These are the activations of a small neural network, seen along a few directions. Each row is one input.
Each table varies a few parts of the input and shows all the possible inputs, shuffled.
A made-up example of a description, with smaller parts first: one of 2 separate values, together with either a single point or one of 11 places around a ring or (one of 4 places along a line, together with one of 8 places around a ring).
Shared parts are said once, and a part with two or three values counts as separate values.
(in the rows, 128 means zero)

Other details of the inputs shift rows strongly along two fixed directions, in all tables alike. That doesn't count.

Rows:
r1: [102 129 139 124 110 121 132 135 125 126 125 126 121 135 128]
r2: [140 118 110 118 130 137 139 124 130 119 132 138 138 123 131]
r3: [114 143 144 125 114 122 115 128 122 138 119 116 119 129 129]
r4: [149 112 116 125 133 136 141 119 135 116 129 131 131 131 132]
r5: [145 113 112 124 136 131 137 117 142 122 129 128 135 131 134]
r6: [109 132 138 131 111 122 123 138 130 141 122 116 122 132 131]
r7: [114 141 147 126 116 118 120 126 124 138 120 120 120 131 132]
r8: [138 117 108 118 135 135 142 123 130 115 129 138 133 128 134]
r9: [151 129 117 126 131 136 137 121 131 118 134 131 138 128 132]
r10: [150 127 111 119 133 134 135 118 125 136 128 128 134 123 130]
r11: [112 131 143 132 108 127 127 140 123 135 122 119 117 131 129]
r12: [103 126 147 126 115 117 126 128 133 115 121 132 120 139 134]
r13: [110 137 145 130 116 119 121 134 135 133 119 119 125 133 132]
r14: [112 139 144 130 114 116 121 135 134 136 122 120 122 130 134]
r15: [144 117 110 123 139 133 138 122 138 124 129 126 135 129 137]
r16: [143 134 108 121 127 140 132 125 129 121 133 141 138 123 133]
r17: [102 131 144 127 114 118 127 130 128 118 121 129 123 133 134]
r18: [148 125 112 119 135 137 135 117 127 133 125 127 137 126 128]
r19: [113 141 145 128 114 123 117 126 123 139 120 119 121 133 132]
r20: [148 128 104 123 129 137 131 128 132 133 130 124 136 120 128]
r21: [116 141 146 130 109 126 119 139 125 130 122 118 117 127 129]
r22: [110 123 147 132 114 121 132 133 126 126 119 118 117 133 131]
r23: [141 126 104 120 126 141 137 128 126 125 132 138 136 122 130]
r24: [107 124 142 182 196 118  95 148 117 142 164 153 117 113  76]
r25: [144 133 110 119 129 135 135 125 130 120 132 142 137 120 133]
r26: [144 118 109 126 135 131 138 119 136 125 129 126 138 126 134]
r27: [110 133 150 128 120 118 122 120 126 130 118 118 122 135 134]
r28: [146 124 114 124 140 131 133 119 140 120 129 129 138 130 140]
r29: [147 125 115 125 135 133 130 120 140 123 132 129 143 125 137]
r30: [143 131 111 119 130 138 135 124 131 117 129 141 139 124 131]
r31: [115 138 149 130 111 121 125 137 127 130 122 122 118 130 132]
r32: [113 130 153 130 114 123 124 133 129 124 122 121 122 133 134]
r33: [110 132 150 125 124 119 122 122 127 130 118 118 119 139 137]
r34: [147 130 112 126 134 132 133 119 138 124 134 128 142 129 134]
r35: [112 125 153 131 116 120 126 128 134 119 120 123 118 140 134]
r36: [ 98 118 141 171 188 116 107 152 108 136 161 160 110 111  72]
r37: [147 120 116 125 137 130 132 115 144 118 130 131 138 132 137]
r38: [109 120 148 124 120 119 126 121 128 132 119 118 117 141 131]
r39: [148 125 107 123 131 132 136 126 134 133 130 128 136 121 131]
r40: [150 124 118 128 133 135 137 119 132 115 129 131 137 126 135]
r41: [105 135 136 122 107 125 125 141 122 131 122 124 117 126 126]
r42: [147 138 106 119 125 137 129 131 125 123 133 140 138 121 129]
r43: [114 133 142 128 108 127 125 142 122 134 121 115 115 127 126]
r44: [149 117 116 124 131 139 140 124 130 122 131 129 136 124 132]
r45: [111 133 141 127 113 124 122 129 121 144 120 117 119 133 129]
r46: [107 129 141 129 114 118 128 133 132 135 125 115 123 136 130]
r47: [156 136 112 125 126 138 129 131 125 126 131 131 136 122 130]
r48: [145 117 118 171 219 132 107 128 113 134 166 163 131 108  73]
r49: [108 131 146 132 118 115 123 128 135 128 120 118 124 134 136]
r50: [144 136 107 118 127 139 130 127 128 119 132 138 136 118 129]
r51: [145 118 111 123 134 134 135 122 137 128 131 127 140 124 134]
r52: [115 137 139 125 111 120 118 135 117 146 119 116 119 131 126]
r53: [108 126 145 126 119 119 127 123 123 135 118 115 120 135 131]
r54: [138 118 107 121 131 134 142 121 129 116 129 137 136 124 132]
r55: [112 142 141 129 112 120 116 137 132 135 122 116 122 128 131]
r56: [104 137 143 126 112 119 127 132 127 121 126 129 124 135 131]
r57: [114 136 150 131 113 124 125 136 128 127 119 121 121 133 130]
r58: [150 122 114 124 130 140 140 127 129 125 127 129 135 124 128]
r59: [146 118 113 118 141 135 137 114 128 127 127 126 133 131 135]
r60: [111 128 146 130 111 122 132 135 125 129 124 117 119 136 129]
r61: [148 116 115 124 136 137 142 123 131 119 128 129 131 129 135]
r62: [147 119 115 119 136 136 134 114 128 131 129 127 138 126 132]
r63: [145 130 102 117 124 138 134 134 122 127 132 137 136 121 126]
r64: [155 139 110 121 130 134 124 121 123 135 128 129 138 123 129]
r65: [103 130 140 123 111 124 130 138 126 128 119 127 120 131 127]
r66: [152 124 112 124 128 137 140 128 127 127 130 130 132 121 130]
r67: [102 130 145 125 118 119 127 132 129 118 121 130 120 137 137]
r68: [151 130 108 119 131 138 130 120 123 136 128 124 133 121 127]
r69: [149 127 119 120 137 135 130 111 130 126 129 129 140 126 135]
r70: [104 132 146 125 113 121 124 133 129 121 123 130 124 132 134]
r71: [117 134 140 129 106 124 124 145 119 138 121 118 117 130 126]
r72: [109 123 148 183 192 123  99 151 110 136 163 155 112 113  75]
r73: [150 123 118 125 137 136 137 121 133 114 129 132 134 130 138]
r74: [108 129 141 129 115 120 126 136 133 137 118 116 123 132 129]
r75: [111 128 152 126 121 118 121 118 131 128 119 120 120 142 134]
r76: [139 113 110 119 132 134 141 119 134 113 130 140 134 130 131]
r77: [109 128 140 180 193 114  91 154 112 144 163 152 117 112  72]
r78: [151 129 103 123 127 134 130 132 129 136 130 126 138 122 128]
r79: [149 132 116 121 136 134 132 111 129 127 132 128 140 130 132]
r80: [110 130 145 125 116 120 127 125 123 138 122 115 121 137 129]
Description of these inputs: one of 2 separate values, together with one of 4 places along a line, together with one of 10 places along a line.
Q: The inputs of r73 and r33 match in every part but the place on the line of 4. If r35 is changed in the same way as r73 into r33, which row does it become?
A: r75
Q: The inputs of r79 and r34 match in every part but the place on the line of 4. If r45 is changed in the same way as r79 into r34, which row does it become?
A: r6
Q: Change only the place on the line of 10 in r5. List by row number the other rows that result.
A: r6, r15, r20, r26, r39, r46, r51, r74, r78
Q: Change only the choice among 2 separate values in r57. List by row number the other rows that result.
A: r58

Rows:
r81: [108 154 154 114 100 113 116 115 137 132 112 117 136 140 147]
r82: [146 114 101 124 144 146 139 134 123 129 133 141 132 113 117]
r83: [111 129 147 114  94 125 130 129 121 138 105 102 114 131 138]
r84: [145 130 125 132 130 122 122 126 148 142 132 112 141 130 133]
r85: [108 141 149 106  90 123 136 125 111 128 112 124 115 136 138]
r86: [149  97 121 133 157 131 150 115 136  99 136 145 132 133 131]
r87: [144 139 126 127 126 133 118 125 129 120 126 127 131 129 131]
r88: [111 140 143 121 124 126 125 112 111 138 125 125 120 134 129]
r89: [127 130 120 112 120 140 136 123 115 124 130 144 132 123 125]
r90: [143 135 123 122 131 124 121 121 147 135 123 118 140 124 140]
r91: [111 135 145 109  93 125 123 123 116 134 108 109 113 140 137]
r92: [121 133 127 107 112 120 121 110 127 143 113 117 126 138 141]
r93: [  7 140 239 226 197  74  57 186  85 146 166 162  68 122  35]
r94: [144 119 113 135 161 136 128 120 118 141 134 128 128 118 119]
r95: [158 138 111 132 155 137 119 120 130 124 138 136 140 126 130]
r96: [146 122 111 127 150 134 129 129 111 128 137 146 122 123 111]
r97: [137 129 114 126 159 129 122 101 118 139 140 144 138 122 114]
r98: [ 91 140 136 103  89 120 136 130 119 125 116 127 124 134 138]
r99: [132 144 135 120 101 125 125 135 130 119 115 126 123 134 145]
r100: [119 109 151 120 113 125 143 110 142 105 112 114 123 148 148]
r101: [ 86 109 148 116  98 110 145 129 145 102 116 120 122 148 156]
r102: [138 121  91 117 144 136 134 130 122 122 139 147 134 120 116]
r103: [126 135 134 114 117 133 130 111 111 128 125 127 125 129 126]
r104: [148 114 112 142 156 135 132 124 119 147 139 121 132 124 116]
r105: [120 147 136 118  96 132 128 131 129 115 120 137 135 129 144]
r106: [147 134 115 134 161 125 109 119 136 131 139 139 142 126 120]
r107: [159 112 105 133 142 139 144 134 119 136 136 130 132 121 114]
r108: [143 137 128 130 135 131 124 127 137 131 125 118 133 124 140]
r109: [131 126 112 147 135 127 130 147 142 127 147 132 133 120 117]
r110: [106 123 139 118  84 129 139 146 127 142 112 108 119 137 135]
r111: [118 119 113 123 111 128 143 143 129 136 126 118 129 129 124]
r112: [141 112 122 141 141 135 130 131 117 141 135 118 127 124 108]
r113: [119 141 153 129  96 120 125 136 140 141 116  94 124 141 150]
r114: [126 122 104 114 120 132 143 136 129 128 123 128 131 120 129]
r115: [131 129 128 136 106 134 131 146 141 130 130 122 129 127 133]
r116: [122  95 132 136 150 130 140 125 137 102 139 146 129 133 129]
r117: [161 128 114 137 148 140 125 127 134 122 135 130 137 113 123]
r118: [132 147 140 125 116 131 121 120 124 118 124 128 134 129 133]
r119: [153 128 118 144 150 133 127 139 131 122 138 140 128 113 119]
r120: [143 131 111 138 146 139 118 138 129 117 142 153 134 119 118]
r121: [145 120 100 119 143 145 132 129 118 125 137 149 132 120 116]
r122: [146 143 124 138 160 134 119 115 124 123 143 143 142 123 122]
r123: [130 108 136 129 144 128 143 104 143 110 122 125 128 146 143]
r124: [106 137 130 134 113 120 125 148 140 123 126 127 123 121 132]
r125: [100 146 134 117  88 116 122 143 137 118 116 124 123 136 147]
r126: [127 144 113 122 116 129 131 128 132 110 132 144 144 123 137]
r127: [114 135 140 135 112 128 122 148 136 126 124 128 121 121 132]
r128: [121 137 154 130  88 123 125 139 138 134 115  96 122 137 142]
r129: [134 127 119 129 153 132 121 117 113 138 135 132 123 129 119]
r130: [141 116 110 132 161 127 123 115 126 146 133 131 134 117 116]
r131: [127 106 133 126 144 120 138  99 152 116 120 127 134 146 139]
r132: [146 111 109 139 156 127 126 119 127 152 138 123 137 124 113]
r133: [111 130 144 113  92 122 137 139 120 136 104 111 111 131 139]
r134: [157 124 118 150 145 133 131 142 133 129 145 133 131 119 116]
Q: Describe the family of inputs behind these rows.
A: one of 6 places along a line, together with either a single point or (one of 2 separate values, together with one of 4 places along a line)
Q: The inputs of r131 and r100 match in every part but the place on the line of 6. If r84 is changed in the same way as r131 into r100, which row does it become?
A: r128
Q: Change only the place on the line of 6 in r129. List by row number the other rows that result.
A: r91, r92, r96, r102, r121
Q: Change only the choice among 2 separate values in r91. List by row number the other rows that result.
A: r87
Q: Start at r109 and move only the place on the line of 4, one step at a time. The first step leads to r124. Which rows follow, in order?
A: r125, r126
Q: List by row number the other rows that have the place on the line of 6 in common with r133.
A: r85, r86, r93, r96, r99, r107, r119, r134

Rows:
r135: [168 125  69 125 173 156 156 114 140 117 147 151 164  91 134]
r136: [ 83 145 153 179 138 109  85 165 134 164 155 117 120 119  80]
r137: [146 140 142 150 158 151 108 135 110 146 134 129 122  96 101]
r138: [ 54 116 161 144 109 103 136 157 123 156 129 107 108 143 120]
r139: [ 88 121 141 125  66 115 140 154 159 108 121 114 140 140 148]
r140: [179 161 106  87  72 153 159 106 127  93 113 132 150 141 184]
r141: [ 64 123 164 150 116  94 127 153 120 171 127 108 107 136 104]
r142: [147 134  99  81  47 143 155 113 145 167  91  78 151 145 170]
r143: [141 145 145 166 128 136 100 159 124 145 145 114 116 119  96]
r144: [122 131 117 185 184 111 111 160 134 142 175 147 135 105  73]
r145: [ 57 164 166 130  87 100 116 137 125 126 127 131 123 144 144]
r146: [184 144  78  87  75 131 144 133 160 117 101 105 145 131 178]
r147: [126 127 125 155 205 120 101 144 119 137 140 155 113  91  93]
r148: [199 130  89  98 125 166 142  89  98 136 123 121 152 125 129]
r149: [113 118 120 163 215 127 107 149 119 124 147 162 110  95  95]
r150: [126 102  97  95 121 142 161  93 132 108 136 145 148 134 130]
r151: [152 115 130 157 149 145 120 140 103 164 139 118 115 123  89]
r152: [170 133 108 134 110 145 149 149 135 105 137 120 136 125 144]
r153: [178 108 104 122 144 169 160 118 132  88 126 154 145 101 136]
r154: [190 145  76 121 178 146  93 113 122 130 154 166 153 113 115]
r155: [102 119 132  94  72 116 146 143 134 138  90  93 104 154 169]
r156: [104 138 135  84  89 107 128 111 114 137  90 107 109 147 149]
r157: [135  71 156 200 227 104 108 101 141 146 159 123 116 137  98]
r158: [159 133 123 118 110 151 144 114 127  80 130 164 142 135 140]
r159: [149 150 140 161 175 127 109 133  99 121 163 168 127 115  91]
r160: [177  92 105  83  68 159 185 118 138 105 109 112 138 140 170]
r161: [ 61  87 167 136 122 103 119 162 128 132 119 127  85 146 112]
r162: [150 108  85  55  85 148 163  86 142  93  97 130 131 148 169]
r163: [ 69 129 225 170 106  79  97 132 171 134 110  72 104 171 154]
r164: [143 108 105 129 153 119 130 139 123 150 125 127 114 127 115]
r165: [141  87  93  97  98 142 174 120 150 121 130 125 152 135 149]
r166: [ 73 129 159 154 156 109  91 145 125 101 138 176 101 139  97]
r167: [ 64 127 161 170 183 106  83 132  87 174 158 137 117 121  56]
r168: [106 114 109 143 184 125 134 114 104 133 163 152 134 122  93]
r169: [ 73 130 189 112  38 114 151 155 116 142  90  75  88 159 163]
r170: [202 125  64 118 190 164 112 113 133 138 136 148 150  86 120]
r171: [177 100 122 114 170 126 141  49 147 115 123 106 155 155 155]
r172: [159 112  72 104 169 141 141 101 114 114 136 149 130 127 126]
r173: [168 113  82  86  71 140 153 136 168  85 102 122 150 139 181]
r174: [180 147 114  97  97 153 159 115 129 120 102 114 139 106 165]
r175: [148 140  92  81  67 145 161  97 156  88 115 148 171 142 178]
r176: [159 103  86 116 167 153 140 121 146  93 122 163 138 102 133]
r177: [ 84 139 191 112  35 107 145 150 115 156  83  71  88 155 153]
r178: [ 59 154 169 150 141  96  86 153 114 122 133 152  93 141 114]
r179: [148 152 143 165 177 139  86 133  96 137 166 161 129 114  80]
r180: [ 63 152 202 128  72 118 130 154 116 126  92  97  91 128 154]
r181: [ 99 137 176 199 164 105  96 181 111 139 161 133  94 115  67]
r182: [187  87  85 129 190 167 156  96 106  92 163 175 141 116  91]
r183: [119 123 107 176 174 121 123 160 137 125 173 145 140 112  93]
r184: [106 143 137 145 150 132 103 133 127 161 136 126 135  97 106]
r185: [123 112 134 164 200 134 127 125  81 123 165 157 109 119  73]
r186: [145 134  91  88 107 129 158  90 120 137 119 120 155 130 145]
r187: [187 132 132 134 192 129 123  74 164 103 143 136 168 156 145]
r188: [188 131  96  92 116 149 162  91 102 122 118 123 143 128 140]
r189: [165 133  80 102  94 135 144 142 156 105 114 115 141 134 174]
r190: [ 62 137 235 133  98  91 112 107 165 134  77  66 107 159 179]
r191: [128 144 124 158 201 108  86 138 111 127 162 179 119 114  85]
r192: [ 91 152 159 134  83 107  83 167 141 154 108  93 102 139 129]
r193: [ 73 157 163 161 150  93  95 141 113 142 156 155 124 123  94]
r194: [ 48 159 187 121  73  97 123 144 133 153  96  97 111 120 148]
r195: [150 107 128 154 129 140 138 156 135  92 146 143 133 122 115]
r196: [ 37 136 187 104  42 111 141 139 149 119  82 103 116 135 169]
r197: [181 159  77 101 118 150 124  97 135 135 144 143 179 118 144]
r198: [119 127 130 102  77 123 118 137 130 168  88  88 110 147 147]
r199: [172 125  80  91 140 145 119  95 111 143 117 127 142 128 130]
Q: Describe the family of inputs behind these rows.
A: one of 5 separate values, together with either a single point or (one of 3 separate values, together with one of 4 places along a line)
Q: The inputs of r157 and r187 match in every part but the choice among 5 separate values. If r155 is changed in the same way as r157 into r187, which row does it become?
A: r178
Q: Change only the choice among 3 separate values in r162. List by row number the other rows that result.
A: r150, r182
Q: Start at r192 and move only the place on the line of 4, one step at a time. The first step leads to r146. Which rows follow, in order?
A: r189, r173
Q: List by row number the other rows that have the choice among 5 separate values in common with r170.
A: r135, r137, r147, r149, r153, r174, r176, r180, r184, r190, r194, r196
Q: Change only the place on the line of 4 in r197. List by row number the other rows that result.
A: r145, r175, r193
